These are the activations of a small neural network, seen along a few directions. Each row is one input.
Each table varies a few parts of the input and shows all the possible inputs, shuffled.
Descriptions start from the smaller parts, as in this example, which fits no table here: one of 4 places along a line, together with either a single point or one of 9 places along a line or (one of 2 separate values, together with one of 5 places around a ring).
Shared parts are said once, and a part with two or three values counts as separate values.
(in the rows, 128 means zero)

Other details of the inputs vary at random and push rows far along three fixed directions, the same in every table; ignore that.

Table:
r1: [161 113 105 108 113 118 190  49 139 117 171 133]
r2: [129 130 145 142 136 129 121 123 134 127 115 130]
r3: [139 131 138 136 137 135 122 127 132 133 118 130]
r4: [137 120 129 131 128 124 117 131 122 128 111 131]
r5: [135 130 147 129 135 122 125 130 133 135 121 136]
r6: [157 115 107 112 122 116 185  46 129 115 167 135]
r7: [135 130 147 137 139 128 125 128 134 127 120 129]
r8: [ 59  86 100 113 171 157 106 143 140 140 192 119]
r9: [127 127 138 135 126 124 118 124 132 135 112 137]
r10: [160 115 103 111 115 125 190  45 150 112 167 127]
r11: [130 130 137 131 132 128 123 127 136 136 112 120]
r12: [108 224  82 134 108 112 124 148 120  91 153 131]
r13: [137 126 142 128 132 119 126 132 122 139 123 122]
r14: [140 129 139 133 134 128 122 129 122 139 122 135]
r15: [140 113  99 114 117 121 187  33 148 107 155 120]
r16: [127 127 138 137 129 127 118 124 135 130 110 133]
r17: [129 123 134 132 125 119 121 128 121 140 113 123]
r18: [139 113  98 106 112 115 187  34 147 116 157 127]
r19: [139 131 139 141 138 137 122 126 130 130 118 127]
r20: [145 124 139 130 126 124 128 139 123 145 132 119]
r21: [139 125 133 137 130 127 119 128 116 137 119 132]
r22: [135 125 130 134 120 134 124 134 138 143 118 117]
r23: [137 126 133 134 128 129 119 128 122 138 117 135]
r24: [115 217  90 131 106 106 129 156 116 102 167 132]
r25: [128 119 135 133 125 115 116 127 126 126 109 134]
r26: [ 66  80  93 111 166 150 103 144 134 125 180 129]
r27: [136 122 128 139 133 133 118 128 129 119 107 124]
r28: [ 55  82  97 107 168 141 101 140 134 129 168 125]
r29: [148 128 140 128 132 132 128 139 133 141 130 129]
r30: [144 125 138 136 129 128 125 134 121 141 129 129]
r31: [100 199 103 115 102 120 161 173  97  82 154 154]
r32: [149 125 141 131 132 127 128 138 120 140 134 129]
r33: [123 118 150 127 125 147 164 153 119 111 106 150]
r34: [ 62  87 104 109 189 158 105 140 133 130 195 132]
r35: [140 123 132 134 122 130 122 135 126 141 123 130]
r36: [138 121 131 134 119 125 124 135 123 146 123 120]
r37: [139 131 138 133 135 132 122 128 129 138 120 134]
r38: [138 125 137 131 121 127 126 136 129 148 127 122]
r39: [142 128 137 133 128 133 125 134 133 141 125 130]
r40: [ 64  85 103 105 173 153 109 148 137 143 199 122]
r41: [138 115 128 131 119 121 122 138 122 135 117 118]
r42: [123 119 151 102 109 140 126 133 102 115 106 135]
r43: [108 225  82 131 106 108 124 150 117  96 154 135]
r44: [125 118 151 105 111 138 126 133  97 114 108 133]
r45: [140 124 137 134 123 125 126 135 123 146 128 120]
r46: [146 129 140 137 135 137 127 136 135 133 128 122]
r47: [124 119 149 120 123 147 162 154 120 115 107 153]
r48: [129 124 140 138 127 118 118 124 120 135 116 136]
r49: [139 120 128 139 127 134 121 135 134 121 112 120]
r50: [141 128 139 136 135 127 122 128 117 139 124 133]
r51: [ 68  79  95 112 164 146 102 145 127 126 180 130]
r52: [142 129 137 136 130 137 124 133 137 136 124 125]
r53: [139 119 129 134 130 123 117 130 116 127 113 129]
r54: [113 219  90 139 111 116 129 152 125  94 163 124]
r55: [136 125 131 139 122 137 124 133 136 139 118 114]
r56: [146 129 142 128 137 127 126 134 122 139 127 135]
r57: [136 128 148 130 134 119 125 131 126 136 124 137]
r58: [129 130 144 133 131 123 121 125 133 136 116 137]
r59: [128 127 132 131 127 128 121 127 136 136 107 121]
r60: [128 119 130 127 123 116 120 131 127 132 107 123]
r61: [138 128 136 139 127 136 126 133 137 139 123 114]
r62: [100 219  97 134 115 105 123 146 125  91 154 134]
r63: [138 127 135 131 122 131 126 135 135 148 124 120]
r64: [128 117 150 116 118 142 159 155 112 121 113 156]
r65: [128 124 133 129 123 121 121 128 127 141 111 126]
r66: [105 210 102 134 113  97 124 145 110  99 157 137]
r67: [121 122 150 104 114 147 127 132 110 108 100 129]
r68: [147 114 102 106 117 118 189  39 150 111 158 121]
r69: [130 118 136 136 127 114 116 127 120 125 111 132]
r70: [140 102  92 109 108 106 182  38 134 106 150 124]
r71: [135 119 127 136 123 131 124 136 136 128 112 113]
r72: [136 122 127 134 132 131 118 129 131 122 107 127]
r73: [136 122 131 131 116 127 124 136 129 147 122 122]
r74: [136 105  95 111 109 110 179  34 145 101 149 136]
r75: [136 116 127 128 117 122 123 138 128 136 116 120]
r76: [116 208  81 132 101 100 125 156 109  89 155 127]
r77: [143 128 138 135 129 135 128 137 137 139 127 113]
r78: [135 129 140 124 132 124 127 133 134 140 118 123]
r79: [ 36  69 109  92 174 172 138 164 118 117 188 159]
r80: [144 125 139 126 124 126 129 140 129 147 131 121]
r81: [130 127 139 128 128 120 123 129 128 142 116 125]
r82: [135 129 141 132 137 129 127 131 135 132 117 116]
r83: [128 125 140 135 125 120 118 125 126 136 114 138]
r84: [127 122 135 140 131 124 117 125 133 117 105 127]
r85: [139 120 126 134 125 132 120 136 136 125 112 122]
r86: [137 127 149 133 135 118 125 130 120 135 126 135]
r87: [142 122 132 137 124 129 122 134 120 140 124 128]
r88: [127 126 132 128 124 124 121 128 133 141 109 125]
r89: [130 128 146 134 130 119 121 126 126 137 119 138]
r90: [128 121 129 129 128 123 121 130 136 127 103 119]
r91: [135 119 126 131 121 129 123 137 138 132 112 116]
r92: [144 132 141 136 142 136 126 131 130 130 123 127]
r93: [122 121 150 100 110 144 126 132 107 113 102 133]
r94: [127 122 134 135 129 122 116 126 135 120 105 129]
r95: [139 126 132 143 127 140 122 132 134 132 119 122]
r96: [121 121 151 111 116 148 129 131 110 103 101 127]
r97: [135 130 147 132 138 126 125 129 136 130 120 132]
r98: [136 122 127 131 129 128 118 130 128 127 108 131]
r99: [127 127 139 143 131 129 119 123 133 126 110 130]
r100: [136 127 142 125 131 120 127 133 128 141 121 124]
r101: [139 125 131 134 123 134 122 134 133 141 120 129]
r102: [135 118 126 128 118 125 123 138 135 137 113 120]
r103: [102 208  84 132 110 103 126 149 123  85 140 117]
r104: [136 128 133 142 133 138 120 126 129 129 113 127]
r105: [128 127 133 136 130 130 122 126 134 132 108 118]
r106: [139 126 131 137 125 138 122 133 136 136 119 125]
r107: [143 128 138 130 128 133 128 138 139 142 127 115]
r108: [132 126 139 132 130 119 123 128 122 140 118 123]
r109: [145 131 141 128 138 130 126 133 129 138 125 134]
r110: [ 60  85  97 111 162 153 105 144 136 144 185 124]
Description of these inputs: one of 5 places along a line, together with either one of 2 separate values or (one of 4 places along a line, together with one of 5 places around a ring).
Changing only the place on the line of 5 turns r4 into r98. The same change can be made to r38. Which row results?
Answer: r63
Changing only the place on the line of 5 turns r1 into r46. The same change can be made to r14. Which row results?
Answer: r19
Which other rows does r42 become when the choice among 2 separate values takes its other values? List them by row number.
Answer: r64
Which other rows does r10 become when the place on the ring of 5 takes its other values? List them by row number.
Answer: r34, r68, r97, r107

Table:
r111: [154 174 102 130  99 106 147 101 133 112 130 111]
r112: [ 74  72  90  98 137 131 142  96 114 115 194 137]
r113: [ 45 153  98 119 165 147  80 225 109 113 174 135]
r114: [160 117 133 137 118 121 156  91 143 141 125 133]
r115: [ 77 104 104 102 150 146 135 117 124 112 188 141]
r116: [135  85 161 134 130 143 120 141 126 141  82 121]
r117: [161  96 192 153 150 136  92 163 127 179  80 117]
r118: [163 101 122 124 118 129 164  64 144 137 138 117]
r119: [ 75  92 101  98 151 151 136 117 129 112 188 132]
r120: [158 116 190 164 144 121  71 183 131 163  52 124]
r121: [131  77 181 127 146 156  96 160 126 158  79 125]
r122: [118 197 106 139 115 114 118 171 130 121 139 125]
r123: [ 77 135 107 121 154 140 111 174 113 116 164 144]
r124: [120  88 135 119 151 137 141 125 124 131 137 140]
r125: [119  81 130 116 143 146 134 136 129 131 132 129]
r126: [178 214 121 155  81  87 137 120 130 105  93 129]
r127: [163 251 125 167  82  89 102 182 120 107  81 124]
r128: [141  66 166 121 139 154 128 121 130 148 110 134]
r129: [ 62 135 106 103 156 136 115 143 119 109 176 137]
r130: [ 53 105  95 101 157 151 115 153 123 110 194 127]
r131: [144 127  93 116 111 120 174  63 142 119 162 116]
r132: [170  86 156 140 132 140 132 101 138 160 108 120]
r133: [174 138 130 140  96 108 149  94 145 126  92 114]
r134: [173 167 105 128  97 102 166  59 136 108 138 124]
r135: [180 125 125 132 108 118 156  62 140 128 119 120]
r136: [ 90 159 119 128 138 123 113 160 113 109 131 138]
r137: [ 82 100 105 101 141 143 135 115 128 112 167 124]
r138: [137  80 167 121 136 150 121 122 129 146  96 133]
r139: [177 165 103 123  96  92 182  40 138 103 144 121]
r140: [172  96 153 137 129 132 124 103 139 152  93 113]
r141: [117 208 108 147 115 113 110 181 125 121 139 131]
r142: [163 108 117 113  99 102 157  67 128 144 122 127]
r143: [161 238 123 159  83  90 111 172 125 107  84 118]
r144: [139  74 177 139 153 156  97 178 120 161  84 138]
r145: [ 88 161 121 134 132 133 101 176 111 114 125 136]
r146: [ 90 165 122 135 134 130 101 177 109 114 122 140]
r147: [129  89 179 142 143 151  91 176 120 154  66 126]
r148: [ 85 120 112 105 142 140 129 117 124 113 162 139]
r149: [161  81 153 134 129 136 137 116 149 163  96 121]
r150: [116  74 134 105 148 142 152  90 130 128 156 137]
r151: [149 143  99 124 111 116 172  60 137 116 168 125]
r152: [116 211 110 143 116  98 126 166 125 117 146 130]
Changing only one part turns r135 into r138. The same change can be made to r126. Which row results?
Answer: r146
Changing only one part turns r119 into r118. The same change can be made to r112. Which row results?
Answer: r142
Describe the family of inputs behind these rows.
Answer: one of 2 separate values, together with either a single point or (one of 4 places along a line, together with one of 5 places along a line)
Which other rows does r134 become when the place on the line of 4 takes its other values? List them by row number.
Answer: r114, r126, r151
Which other rows does r125 become when the choice among 2 separate values takes its other values? List them by row number.
Answer: r149
Which other rows does r140 become when the choice among 2 separate values takes its other values? List them by row number.
Answer: r121

Table:
r153: [142 102 143 125 138 132 139 108 133 146 140 130]
r154: [126 177  94 122 103 116 136 126 126 107 147 112]
r155: [154 144 123 129 109 110 155 110 134 131 132 128]
r156: [123  86 134 120 137 127 128  99 131 137 123 132]
r157: [147 142 124 132 116 110 152  98 131 112 118 134]
r158: [151 141 118 133 107 117 153 112 135 130 130 125]
r159: [179 109 138  95  71 128 225  49 117  93 104 148]
r160: [169 193 178 156 104 107  93 179 108 139  54 130]
r161: [116 175  95 127 104 106 133 119 122 102 138 129]
r162: [ 91  66 142 122 179 152 109 122 129 140 148 136]
r163: [132  87 132 124 137 141 138  96 145 124 121 122]
r164: [155 126 176 156 126 131  72 205 116 167  59 117]
r165: [ 77 176  86 120 136 130 114 169 127 112 180 115]
r166: [ 89  60 135 114 175 154  96 138 124 153 163 128]
r167: [149 143 119 136 111 125 153 107 136 120 126 132]
r168: [ 42 202  69 129 144 120  93 193 115  86 185 133]
r169: [163 135 186 159 134 133  89 195 124 163  59 131]
r170: [128 175  96 123 106 103 137 127 120 111 151 126]
r171: [137  95 131 124 137 149 140 106 144 134 129 123]
r172: [ 73  49 127 113 172 160  94 128 138 145 147 120]
r173: [143 105 143 128 141 139 140 103 133 137 133 137]
Describe the family of inputs behind these rows.
Answer: either a single point or (one of 4 places along a line, together with one of 5 places around a ring)
Start at r160 and move only the place on the ring of 5, one step at a time. The first step leads to r162. Which rows follow, in order?
Answer: r173, r153, r166
Start at r171 and move only the place on the line of 4, one step at a time. The first step leads to r167. Which rows follow, in order?
Answer: r169, r173
